Each row below holds a small network's activations on one input, seen along a few directions.
In each table, some parts of the input vary, and every possible input appears once, in random order.
Descriptions start from the smaller parts, as in this example, which fits no table here: values(2) and (point or line(11) or (line(4) and ring(5))).
Shared parts are said once, and a part with two or three values counts as separate values.

Other details of the inputs shift rows strongly along two fixed directions, in all tables alike. That doesn't count.

A family of inputs:
x1: [ -2   8  -1 -22  43  23   0  -1 -20  -1 -14 -12   0   9  16  -6  -8]
x2: [-11   5  19 -37  49  31  -1   6 -20  17 -24 -26   2  11  59  -4 -20]
x3: [ 12  -1   4 -25  15  -1  -6  11 -23  10  -7 -36  20  14  51 -47 -33]
x4: [-18 -21  -2   1  14  24  46 -27  38  23 -46   1 -35 -36 -49  91  93]
x5: [-15 -12   6 -11  20  14   8 -15  16  17 -25  -2 -17 -19   1  49  26]
x6: [ 12  20 -11  20 -20 -16 -32  23 -22 -38  50  29  28  28 -12 -55 -53]
x7: [  6  -2 -13  47 -78 -32  29 -14  36  -8  18  24 -15 -19 -69  16  41]
x8: [ -2   8   9 -11  16   2 -12  11 -17 -14  14  -3  12  13  10 -25 -11]
x9: [ 13   3  -5 -15  18  -5 -11 -16 -17  15 -18 -27  -6  -7  37 -11 -24]
x10: [ 17  23 -16  19 -20 -17 -33  17 -16 -29  45  29  23  34  -8 -57 -58]
x11: [ 15  20 -11  27 -50 -23  -3   1  -2 -16  36   9   7  19 -13 -55 -29]
x12: [-18  -7  18 -47  77  48  23 -13 -18  19 -51 -41 -15 -12  29  32  41]
x13: [-23  -3  18   7  -5  18  20  -5  20  15  -8   9  -7   0 -12  28  30]
x14: [-12 -22   7  15 -18   1  31 -16  32  26 -27  -3 -25 -27 -30  54  61]
x15: [  6   8   6 -23  35   9 -19   4 -31  16  -8 -33   7  19  63 -46 -47]
x16: [ 11   7  -6  22 -43 -35 -36  26  -4 -28  48  36  23  16   0 -28 -58]
x17: [ -8 -11   6 -43  71  34   6 -22  -3  29 -54 -34 -22 -20  44  46  19]
x18: [-10   5   1  42 -43  -2  19  -3  37  -4  16  40  -5   5 -61  20  37]
x19: [  4 -19  -2  33 -54 -27   9   9  28  -3  14  15  -3  -6 -32  12  21]
x20: [ 11   3  -9 -32  47   3 -33  10 -40 -20   0 -13  11   0  40 -21 -45]
x21: [  0  -4 -14  24 -24 -13   4   0  18 -16  12  30  -4 -11 -51  28  22]
x22: [  5 -20  -4  32 -69 -33  20   6  31   0  12  16   5 -17 -47  16  34]
x23: [  8  -8  -8  33 -69 -29  26  -4  34   0  12  16  -3 -20 -57  14  34]
x24: [ -1  -5  -8   8   0   0   4  -9  19   1  -8  14 -11 -13 -22  34  21]
x25: [  4  -4  -4 -27  38   4 -17   2 -25 -12  -7 -11   2  -9  22   2 -13]
x26: [  8   3   0 -38  45   2 -43   8 -35  -1   1 -16  12  10  71 -25 -69]
x27: [ -2  -5 -11  21 -21 -10   0   4  11 -21  15  27  -1 -12 -46  23  19]
x28: [ -2  -7  13 -30  38  18   6   4 -14  23 -29 -44  -3  11  57 -16  -6]
x29: [-24  -2  18 -17  33  35  22 -16  11  28 -34 -13 -16  -5  13  34  33]
x30: [ 20   9 -13  14 -28 -43 -49  27 -19 -43  59  30  27  15  -6 -50 -58]
x31: [  1  10   3   5  -5   3   9 -13  -3  17  -7 -14  -5   5  11 -16  -1]
x32: [-13  -1   6   5   5  16  16  -1   1  -7  -1   8  -2  -2 -27  16  32]
x33: [ 21  17  -8  22 -55 -30 -11  16  -5 -16  44   9  26  21  -6 -67 -45]
x34: [-14   5  13 -20  39  31   9 -12   3  21 -30 -14 -12   4  23  15  14]
Each input here is: values(2) and (ring(6) or line(11)).
Q: The inputs of x12 and x25 match in every part but the values(2) part. If x8 is changed in the same way as x12 into x25, which row does it become?
A: x30
Q: Which other rows does x18 become when the values(2) part takes its other values? List them by row number.
A: x24

A family of inputs:
x35: [-14 -16  16 -13   0  15  30  -6  23  38 -36 -23 -11 -15  19  36  28]
x36: [ -5  -7  10 -47  69  13 -32   8 -36  -7 -12 -23   1  -3  56  -2 -26]
x37: [ -2 -24   6   1 -11  -5  31  -3  11  15 -23 -23  -8 -22 -17  25  54]
x38: [-10  -1  -8  55 -44  -9   8  -6  44  -8  17  55 -14   0 -75  41  39]
x39: [  0   4  -2 -12   8  13  30 -33   5  24 -33 -29 -22 -25   3  19  30]
x40: [ 10  12 -11   1  13  -8 -47  15 -12 -14  25  25  21  27  24 -29 -66]
x41: [-23 -14  18 -66  99  54   6  -7 -12  34 -63 -39 -13 -15  67  55  11]
x42: [-13   5  -2  -5  36  23   8 -28   2   9 -25   2 -28 -11  -9  43  26]
x43: [-25 -15  20 -19  28  22   8   0   7   5 -20   3  -9 -17   7  55  33]
x44: [ 31  -1 -21  -7  -8 -26 -20  20 -28 -19  19 -18  24  13  23 -62 -48]
x45: [-11 -18   1  22 -19  -6  11   9  17 -19  11  29  -1 -18 -64  42  54]
x46: [ 20   8  -8   7 -21 -21 -29   9  -4   8  17  -1  19  25  36 -51 -63]
x47: [ 15  -3   3  -3 -21 -33 -30  18 -20 -11  28 -13  16   8  35 -54 -49]
x48: [ -8  10 -12  43 -44  -9  12 -16  28 -23  22  49 -13 -17 -83  36  36]
x49: [ -9 -14  25 -62  63  28  10  -7 -23  37 -55 -65  -9 -14  90  12  -3]
x50: [ 21   4 -24   1   5 -17 -36  28 -28 -45  35  19  26  16  -6 -39 -47]
x51: [  7  -2 -11  36 -73 -26  37  -9  36  -7  15  19  -3 -19 -73  16  50]
x52: [ -3   0   1  -3   8  13  28 -34   9  34 -35 -27 -30 -14   9  24  30]
x53: [  1  28  12  35 -56 -10   4  20  -5 -10  47  13  26  48 -10 -86 -29]
x54: [-32  14  22  32 -19  33  35   4  23  -4  13  29   0  18 -58  14  57]
x55: [ 24  13 -16  39 -55 -37 -26   7   8  -3  35  19   9  25  -4 -54 -50]
x56: [ 22  20 -20 -32  41  -4 -38  10 -45 -34  16  -3  20  10  29 -40 -65]
Q: What is each input in this table made of?
A: values(2) and (point or ring(10))
Q: The inputs of x55 and x38 match in every part but the values(2) part. If x51 is changed in the same way as x55 into x38, which row does it become?
A: x56
Q: Which other rows does x45 become when the values(2) part takes its other values? List them by row number.
A: x37

A family of inputs:
x57: [-13  -8  12  -6  22  12  -9  14  -9  -9   5   6  10   7  -4  -1  12]
x58: [-17  12  17  55 -73 -20 -26  23  25  -9  56  59  19  32 -15 -18 -41]
x59: [ 26   3 -11 -18  22 -14 -23  -5 -23  19 -10 -43  -3  15  66 -56 -50]
x60: [ 10  -9   0 -11 -23 -14  14   1  -1   9  -7 -24   8 -16  18  -9  -7]
x61: [ -9 -27   1  28 -34 -20   0  10  25 -16  17  32   0 -17 -58  34  43]
x62: [ -9  -5   8  17 -34   8  44  -4  11  12  -9 -13  -2  -6 -27   8  47]
x63: [ -7 -21 -11  -1  14  14  28 -11  32  14 -36   8 -17 -21 -37  75  58]
x64: [  3 -16  -3  14 -39 -13  36  -6  12  12 -13 -18  -5 -23 -22  18  41]
x65: [-15 -19  12   5  -8  -7  11  -7  20  -4  -6  13 -13 -31 -39  55  60]
x66: [-16  14  13 -34  57  35   8 -16 -26  -1 -19 -20 -17  -7  24  14   7]
x67: [ -8  -1  -3  20 -29 -10  11 -14  15 -19  14  26 -20 -27 -51  43  35]
x68: [  6   7   3  10  -5   3  14  -2 -12  14  -7 -24  -4  17  10 -35   1]
x69: [-10  -4  10  10   0  20  39 -22  24  38 -31 -26 -26   5  -4   7  52]
x70: [ -6  -2   9  40 -59 -31 -33  16  18  -1  37  43   7  13   4  -1 -45]
x71: [ -2   5  11  -8 -16   6  22   2  -4   8  -2 -19  12   3  14 -22  -2]
x72: [ -8   5  13  29 -68 -10  35  -1  40  11  14  14   3   0 -44   0  35]
x73: [ 16  20 -21  30 -30 -21 -35  31  -4 -36  55  50  34  41 -27 -47 -58]
x74: [ -5 -14 -12   0  15  12  22 -23  32  18 -34   8 -21 -30 -38  72  56]
x75: [ -9  -9   7 -53  94  47  -6  11 -31  12 -39 -40   2   8  58   2  -6]
x76: [  5   6  -9 -12  30  14 -17  25 -17 -18   8   8  19  29  18 -23 -34]
x77: [ 16  11 -27  41 -51 -37 -32   1   7 -32  44  52  10   0 -48 -13 -34]
x78: [ -9  17   0  -1  17  17   1 -13 -14 -13   3   5  -6  -1  -6   1  -5]
x79: [  0   3   4 -30  34  -4 -19  -3 -23 -15  -1 -10  -7 -15  27   8 -16]
x80: [ 19  29 -21  32 -29 -23 -41  17  -4 -34  56  51  31  34 -27 -51 -60]
x81: [-20   0   3   8  16  33  31 -27  22  15 -28  12 -23 -17 -41  55  61]
x82: [ -2 -26  -4 -34  58  21  -2   7  -9   9 -36 -26  -7 -15  26  32  14]
x83: [ 15  13 -15 -24  36  -4 -37  -7 -40 -19   4 -10   1  -5  40 -23 -62]
x84: [ -3  11  16 -44  64  16 -30   9 -44 -10  -2 -19  14  13  56 -29 -33]
x85: [  4   9   9   0  -8   3   8  -7  11  22  -4 -16  -1  14  17 -30  -4]
x86: [ 12 -11 -14 -50  75  20 -18  11 -27   0 -34 -29   3   4  60   7 -31]
x87: [  1 -11   6   4 -42 -15  29  -9  32  22 -11 -10  -7 -22 -13  19  33]
x88: [ 13  -5   2 -28  19  -3   2 -15   1  32 -30 -41  -9  -6  51 -14 -11]
x89: [  3  29   3   6 -12 -18 -36  19 -27 -45  56  29  22  23   2 -50 -54]
x90: [ 18  -5  -8   7 -12 -17   8  -3 -11  14 -11 -29  -8  -1  13 -23  -4]
Q: What is each input in this table made of?
A: values(2) and (point or ring(6) or ring(10))
Q: The inputs of x70 and x58 match in every part but the values(2) part. If x86 is changed in the same way as x70 into x58, which row does it become?
A: x76
Q: Which other rows does x81 become when the ring(10) part takes its other values? List them by row number.
A: x57, x66, x73, x75, x76, x78, x80, x84, x89
Q: Which other rows does x65 become when the values(2) part takes its other values? List them by row number.
A: x84

A family of inputs:
x91: [ -7  -4   0  11 -13   0   7  -9  22  13 -10  14 -10 -10 -12  36  13]
x92: [-16   6  10   5  -1  23  29  -2   5   0  -5   2  -4   2 -22  13  32]
x93: [ -9 -20  16 -72  96  35   3 -12 -30  28 -63 -64 -20 -24  80  33  10]
x94: [  3   9   6  13 -29 -11 -12  14   1   2  22   8  18  25  17 -38 -37]
x95: [ -9   4   4   3  -1   3   6 -16   7  -2  -2  11 -11 -17 -23  28  24]
x96: [ -2 -18  -4   2  -2   1  10   5  21   4 -11   7  -1 -10 -20  31  29]
x97: [ 30  -4 -17  14 -41 -38 -11   4 -12  -1  15 -18  12   0  10 -52 -34]
x98: [ -9  -9   6  -6   0   0  12  -3   4  -6  -3   3  -3 -21 -22  28  32]
x99: [  6  10   0  13 -21  -6 -12  16   1  -2  24  10  20  29   7 -45 -34]
x100: [ 10  18 -16   7  -2  -9 -26   5 -18 -32  30  25  11  11  -9 -23 -40]
x101: [ -5  -1  -7  12  11   9   5 -10  10   0  -8  14 -14  -2 -29  25  27]
x102: [-11  -5   5   9  -8  -2   3 -13  14   5  -4   9 -19 -17 -13  33  20]
x103: [ 31  15 -17   7 -39 -33  -2  -4  -6  -2  18 -16   7   8  11 -56 -37]
x104: [  5  14   7 -54  90  37 -19   4 -52  17 -29 -53   8  30  88 -50 -49]
x105: [ -3  -4  -7  10  -1   5   5 -10  22   8 -10  15 -10  -7 -21  29  17]
x106: [  0   8  12  14 -25 -16 -18  11  -7  -7  28   6   9  19  17 -39 -31]
x107: [ 15   2 -15   8   0 -17 -29  21 -15 -27  27  16  18  17  -7 -30 -29]
x108: [ -6  -7  -3  -4   9   8  14   1   3 -14  -4   7  -2 -15 -28  31  31]
x109: [ -5 -18   3   2 -12  -4  11   5  19   9 -11   5  -2 -14 -10  37  23]
x110: [-18   5  20   5 -11  13  24  -7   9   7  -3  -2  -4  -4 -16   9  34]
Q: What is each input in this table made of?
A: values(2) or (values(3) and ring(6))
Q: Which other rows does x106 become when the values(3) part takes its other values? List them by row number.
A: x93, x102
